Read these off the table that follows. Indices start at 0.
1) The bottom-left entry?
2) The entry in row 0 and column 1?
3) The entry at row 1, column 0?
4) The entry just right of 142?
5) The entry in row 1 and column 1?
6) The entry directly above the largest entry?
7) The entry just left of 144?
8) The entry at row 2, column 0?
[[113 118 109 131 123 131]
 [117 108 129 129 119 145]
 [115 138 108 124 137 147]
 [123 126 138 129 119 120]
 [138 132 144 120 113 132]
 [131 112 127 126 132 118]
 [147 115 115 150 114 145]
 [128 142 113 130 146 133]
 [130 135 110 110 133 118]]
1) 130
2) 118
3) 117
4) 113
5) 108
6) 126
7) 132
8) 115

m = [148 129 136 118 130 125 122 121 103 120]
The entry just right of 122: 121
The entry just left of 118: 136
The entry just right of the largest entry: 129

Questions about the table below.
1) Find the top entry of the column that holds the smallest entry.
2) Find the smallest entry in the first column.
3) Find the last entry, reading row by row.
4) Find the 4th-last entry, reading row by row.
5) Find the third entry, reading row by row.
6) Find the entry directly below 121.
7) Find the largest entry in the first column.
8) Find the entry just right of the largest entry.
125	129	130	132
125	128	129	134
151	149	140	136
117	116	118	115
133	140	138	122
139	149	135	141
131	120	122	140
116	122	120	121
137	133	139	135
108	122	110	118
137	125	130	134
1) 125
2) 108
3) 134
4) 137
5) 130
6) 135
7) 151
8) 149

M =
154,110,115,146,118,144,114
139,132,157,117,102,113,137
Counting starts at 0.
The entry just left of 117?
A: 157
The entry just left of 118?
A: 146
The entry in row 1 and column 0: 139
The entry just left of the largest entry?
A: 132

x =
[[112 125 120 135 132 124 130 126 131 139 105 121 123 144 109]
 [120 128 120 133 131 125 132 125 125 134 111 119 124 138 116]
 [116 125 128 129 128 122 128 123 123 136 125 118 122 137 121]
 [120 128 121 131 131 125 132 126 126 134 114 120 124 138 116]
 [114 127 121 132 131 123 133 124 125 138 112 116 121 144 111]
 [121 123 128 128 127 126 124 126 131 132 134 128 126 131 127]]
What is the entry in the top-left corner?
A: 112
What is the first entry on the diagonal from the top-right corner?
A: 109
What is the entry directly below the smallest entry?
A: 111
What is the second entry, reading row by row?
A: 125
The 3rd entry on the diagonal from the top-right corner is 122
The entry in the bottom-left corner: 121
The last entry, reading row by row is 127
What is the second entry from the end, reading row by row?
A: 131
What is the second entry on the main diagonal?
A: 128
What is the fourth entry from the end, reading row by row?
A: 128
The 3rd entry, reading row by row is 120
The entry just right of the smallest entry: 121
What is the smallest entry in the first row?
A: 105
What is the entry directly below 129?
A: 131
What is the second entry on the diagonal from the top-right corner?
A: 138
The fifth entry, reading row by row: 132
The third entry from the end, reading row by row is 126

A =
[[127 131 135 142 131 129 142 133 132 114 130 139 133]
 [127 129 135 145 118 131 134 131 124 113 139 132 133]
 [139 116 112 103 119 124 117 125 124 147 122 124 115]]
The top-left entry is 127
The top-right entry is 133
The entry directly above the centre entry?
Answer: 142
The third entry, reading row by row?
Answer: 135
The entry in the bottom-right corner?
Answer: 115
The second entry from the end, reading row by row is 124
The entry directly above the largest entry?
Answer: 113
The bottom entry of the column that holds the smallest entry -> 103
The entry just left of 125: 117
The largest entry is 147
The entry just left of the centre entry is 131
The 2nd entry on the main diagonal?
Answer: 129
The entry just right of the smallest entry?
Answer: 119

Read these off the table that follows.
1) Report the largest entry in the last column.
2) Report the second entry on the main diagonal.
3) Report the bottom-left entry.
4) Report the entry in the bottom-right corner.
5) Report the first entry in reading order.
6) Report the second largest entry.
7) Report the minimum.
8) Report the smallest entry in the first row.
[[122 149 127 117 121 118 139 135]
 [136 112 126 154 124 117 133 122]
 [140 131 141 122 117 133 142 132]
 [119 140 130 145 113 139 135 122]
 [119 123 117 126 143 120 133 144]
 [119 129 125 120 123 132 124 132]
 [135 125 114 115 111 125 129 117]
 [140 119 129 119 114 117 113 127]
 [129 127 140 134 135 139 130 125]
 [140 145 132 123 135 120 120 137]
 [119 113 140 122 122 136 118 139]
 [138 119 127 117 139 138 137 118]
 [115 133 134 135 124 127 115 137]
 [123 137 126 134 139 126 117 118]]
1) 144
2) 112
3) 123
4) 118
5) 122
6) 149
7) 111
8) 117

152,105,132,145,119,129,125,111,118,152,120,115,126
The 1st entry from the left is 152
Read off the 3rd entry from the right.
Answer: 120
The entry just right of 118 is 152
Read off the entry just left of the centre entry.
Answer: 129
